A small network was shown many inputs. Here are its activations along a few directions, one row for each input.
Each table varies a few parts of the input and shows all the possible inputs, shuffled.
A made-up example of a description, with smaller parts first: ring(5) and (point or (values(2) and line(4)) or line(11)).
Shared parts are said once, and a part with two or three values counts as separate values.
(in the rows, 128 means zero)

Other details of the inputs vary at random and push rows far along two fixed directions, the same in every table; ignore that.

A family of inputs:
R1: [ 82 109  76 125 133 108  94 169  97 138 153  65]
R2: [115 149 116 192  88  37 242 178 216  94  58 198]
R3: [ 77 110  69 135 131 108 103 151  86 135 153  58]
R4: [ 91  96  69 107 107 117  78 137 124 114 142  60]
R5: [109 157  85 159  98  58 236 176 203  65  69 168]
R6: [147 139 155 133 127 181 103  75 126 150 120 149]
R7: [ 85 125  92 129 126 102 136 178 134 115 128  92]
R8: [147 134 133 102 131 169  96 123 113 147 143 134]
R9: [ 76 111  68 127 135 124  99 142 100 119 146  56]
R10: [135 156 167 121 147 185 108 103 116 145 126 136]
R11: [155 160 146 150 122 125 182 138 155 136 100 199]
R12: [146 131 156 118 118 169 102 113 140 152 125 144]
R13: [134  59 133  98 140  59  96 158 108  75 214  58]
R14: [163 154 185 152 124 168 133  76 131 164 108 190]
R15: [153 155 147 132 131 169 134  91 121 135 114 167]
R16: [146 143 133 130 127 160 121 103 101 152 131 147]
R17: [216  90 244  65 191 134 112  64 104 138 146 155]
Description of these inputs: values(2) or (values(3) and ring(5)).
Q: Change only the values(3) part in R2. List by row number the other rows that result.
A: R1, R11
Q: List by row number the other inputs of the same sort as R13.
A: R17

A family of inputs:
R18: [118 109 128 122 128 112 119 144 129 116 146 104]
R19: [110 128  94 116 117 132 121 134 135 121 122 116]
R20: [119 109 125 115 126 108 117 146 124 114 141 105]
R21: [108 129  94 149 107 119 123 137 130 133 119 117]
R22: [151 136 147 140 132 102 177 131 154 115 111 166]
R23: [158 155 168 140 124 187 109  89 118 169 119 169]
R24: [130 124 136 132 126 107 147 139 142 109 135 131]
R25: [160 126 177 105 142 159  97 110 110 150 140 141]
R26: [101 125  80 145 101 105 138 147 139 125 119 125]
R27: [ 86 149  92 140 130 121 125 158 113 140 133  95]
R28: [145 140 156 139 126 105 175 137 156 106 112 165]
R29: [153 115 177 101 149 179  69  99  99 161 165 117]
R30: [129 165 134 158 114 113 199 139 187 104  72 176]
R31: [131 162 134 157 115 116 195 136 183 106  75 176]
R32: [106  95 104 112 136 114  93 124 100 120 156  73]
R33: [117  96  95 100 129 105  92 148 103 120 158  81]
R34: [118 101  98 112 128  96 115 151 123 118 150  95]
R35: [126 108 120 115 137 110 118 124 110 125 131 108]
R36: [ 98 113  75 109 118 130  94 140 118 121 136  78]
R37: [113 178 135 178 132 128 201 155 157 116  89 182]
R38: [169 129 169 107 146 162 101  96 100 147 143 141]
R39: [131 157 128 145 114 116 193 134 182 108  81 183]
R40: [162 167 195 125 160 239 100  78  81 193 132 162]
R41: [116 103 106 116 130 106 111 146 123 117 156  93]
R42: [150 142 156 142 128 106 180 127 151 105 109 167]
R43: [182 139 217 114 164 204  91  55  98 173 142 162]
R44: [110  96 106 106 136 115  90 124  93 121 152  75]
R45: [102 119  82 116 117 124 114 140 131 118 124  96]
R46: [101 123  81 142 103 107 133 143 135 126 122 124]
R47: [ 94 105  66 126 107 123  84 139 104 139 145  79]
R48: [191 144 217 110 157 210  88  61  95 164 153 162]
R49: [128 163 130 180 102 105 194 140 177 120  78 182]
R50: [145 137 149 146 132 106 176 129 157 111 117 160]
R51: [115 100 109 113 129 100 112 153 125 123 146  96]
R52: [111  91  98 106 139 108  91 129  99 130 151  77]
Q: What do these inputs look like to the network?
A: values(3) or (values(2) and line(6)) or (line(4) and ring(5))
Q: Change only the line(6) part in R47. List by row number the other rows that result.
A: R21, R23, R26, R46, R49
Q: Change only the ring(5) part in R24. List by row number the other rows that result.
A: R28, R33, R34, R41
Q: Change only the line(4) part in R43. List by row number the other rows that result.
A: R29, R41, R50

A family of inputs:
R53: [130 130 166 150 161 119 159 117 113 125 114 140]
R54: [146 150 169 138 128 170 143  84 157 116 102 165]
R55: [ 73  84  71  98 143  74 104 197 104 105 169  53]
R56: [ 31 163  18 175 102 116 142 198 123 140 105  87]
R57: [102  97  59  74 107 120  90 161 120 104 145  66]
R58: [143 141 141 171 106  81 182 111 156 125  87 184]
R59: [139 157 178 176 140 106 214 136 162  98 115 175]
R60: [ 83  91  38 132  97  31 149 167 144 111 124  96]
R61: [174 122 177  96 124 187  60  94  95 180 155 155]
R62: [ 98 203 108 183 117 181 158 146 129 176  88 158]
R63: [156 122 178  94 178 175  95  99  74 170 155 120]
R64: [124 116 131  90 159 131  87 150  88 135 174  93]
R65: [138 153 167 143 146 112 161 154 154 113 137 145]
R66: [150 133 146 142 102 122 119 130 148 134 139 154]
R67: [166 128 183  92 186 184  91  90  71 174 162 132]
R68: [141 155 161 175 152  86 219 136 149  99  95 178]
R69: [134 153 139 137 111 124 171 141 195  94  90 157]
R70: [131 158 129 155 112  94 215 119 182  85  52 175]
R71: [125 120 132 166 101 102 150 123 155 123 124 148]
R72: [135 148 175 151 140 107 186 164 163 106 119 152]
R73: [157 144 178 113 140 210  83  60 119 142 139 141]
R74: [165 134 160  81 152 204  86  68 107 162 121 143]
R75: [142  95 103 110 120 124  86 113  94 157 148 116]
R76: [142 128 138 169 110  91 168 109 150 130  89 171]
R77: [123 117 101 107 131 148  99  97 104 116 126  99]
R78: [ 69  83  83 127 139  89 100 163  91 101 171  33]
R79: [107  92  46  82 121 116 101 141 104 110 137  60]
R80: [135 123 137 151 102 105 137 145 168 129 126 148]
R81: [163 138 167  71 145 207  68  88 114 157 130 140]
R82: [124 107 118 155 100 111 124 121 130 124 143 128]
R83: [ 86 108  61  94 107 107  85 155 143  95 151  54]
R84: [163 105 136 100 116 162  60 118  91 160 164 131]
Q: What do these inputs look like to the network?
A: values(2) and (point or (values(3) and ring(5)))
Q: Change only the values(3) part in R73. List by row number the other rows that result.
A: R59, R82
